Each row below holds a small network's activations on one input, seen along a few directions.
Each table varies a few parts of the input and shows all the possible inputs, shuffled.
Descriptions start from the smaller parts, as in this example, which fits no table here: ring(5) and (point or ring(11) or (values(3) and line(4))).
Shared parts are said once, and a part with two or three values counts as separate values.
(in the rows, 128 means zero)

Other details of the inputs vary at random and push rows far along two fixed directions, the same in every table; ignore that.

A family of inputs:
row 1: [130 151 109 103 138 145 128 121  97 129 129 107 129 132]
row 2: [ 90  60 186 186  77  90 148 174 225 119 155 126 123  93]
row 3: [175 138 127 117  94 137  56 130 137 117 157 141 125  94]
row 4: [ 69  96 184 181 169  32 245 138 177 132 146  82 121 164]
row 5: [164 131 129 132 135 145 125 122  87 166  86 140 137 147]
row 6: [121 127 122 127 115 127  95 118 146 115 144 136 123 115]
row 7: [141 159 123 111 185 111 189 103  85 129 120 101 123 170]
row 8: [177 111 142 151  82 146  49 142 131 160 112 169 139  96]
row 9: [105  69 189 195  86  83 151 172 217 118 161 120 113  90]
row 10: [159 102 138 144  78 152  48 144 135 160 103 174 147 103]
row 11: [162 114 128 132  72 165  70 162 114 157 104 143 138 100]
row 12: [153 143 130 124 114 130 119 135 125 126 146 104 112 117]
row 13: [118 147 118 104 157 123 152 117  99 121 117 117 142 154]
row 14: [115 142 118 112 193 102 170  88 102 128 115 124 142 175]
row 15: [138 129 108 111  85 168  80 153 131 112 148 137 120  94]
row 16: [110 131 103 109 154 142 114  99 130 119 130 155 132 140]
row 17: [122 152 118 125 194 101 163  87 104 131 127 119 130 162]
row 18: [108 142 100 102 142 150 125 117 117 115 120 144 133 139]
row 19: [ 98  77 174 175  73 101 171 191 197 122 151  99 116  94]
row 20: [122 154 116 100 177 120 187 109  84 131 115 100 135 165]
row 21: [107 116 172 171 137  67 218 147 156 118 150  79 100 142]
row 22: [138 146 105 113 149 150 130 115 108 116 133 132 116 135]
row 23: [135 135 108 118 145 159 130 113 109 123 116 134 127 133]
row 24: [113 148 104 103 135 141 122 112 108 117 120 129 130 135]
row 25: [125 150 104 105 136 146 131 117  98 121 128 116 124 131]
row 26: [132 128 120 126 128 143 121 129  96 164  73 153 152 145]
row 27: [146 124 124 124  98 146  61 130 159 110 157 156 113  90]
row 28: [106 150 112 107 164 121 159 110 102 128 115 113 138 156]
row 29: [125 116 116 117  75 172  70 152 150 115 125 152 137  93]
row 30: [135 150 111 117 153 127 112  92 113 119 136 137 122 135]
Description of these inputs: ring(5) and (point or line(5)).
Changing only the ring(5) part turns row 3 into row 7. The same change can be made to row 30. Which row results? -> row 21
A walk changes only the line(5) part. It starts at row 19 and steps to row 15. List the rest of the walk in order. -> row 25, row 1, row 20
Which other rows does row 23 become when the ring(5) part takes its other values? List them by row number. -> row 2, row 9, row 19, row 29

A family of inputs:
row 31: [137 124 137 136 118 124 130 139 125 138 122 121 130 126]
row 32: [129 131 127 129 125 127 129 131 130 123 139 120 122 123]
row 33: [131 120 131 135 124 128 117 127 135 132 126 140 129 125]
row 34: [130 131 125 125 119 134 124 133 130 120 136 123 122 121]
row 35: [ 87 112 153 160 183  76 225 116 136 140 112 112 129 173]
row 36: [145 127 136 132 114 128 119 138 123 137 124 126 129 123]
row 37: [130 124 132 131 120 127 117 131 138 126 132 134 128 122]
row 38: [137 125 133 130 115 132 126 140 121 139 118 126 130 125]
row 39: [136 170  75  79 188 165 120  72  63 128 104 142 140 162]
row 40: [128 128 126 123 120 134 124 132 133 120 135 125 124 121]
row 41: [133 131 129 125 125 127 124 128 132 121 138 124 124 123]
row 42: [124 123 127 128 122 133 123 132 135 126 126 135 131 123]
row 43: [135 131 130 128 120 125 122 134 133 121 142 121 120 119]
row 44: [126 125 129 130 123 130 120 127 133 127 128 134 129 124]
row 45: [128 128 129 126 120 125 117 130 135 124 136 128 129 122]
row 46: [121 126 127 124 119 130 121 132 135 124 131 129 129 122]
row 47: [121 127 130 128 125 124 126 129 134 125 133 126 128 126]
row 48: [125 118 128 134 123 135 120 131 134 132 122 140 132 125]
Changing only one part turns row 40 into row 39. The same change can be made to row 48. Which row results? -> row 35
What do these inputs look like to the network? -> values(3) and (point or line(5))
Which other rows does row 37 become when the line(5) part takes its other values? List them by row number. -> row 33, row 41, row 43, row 45
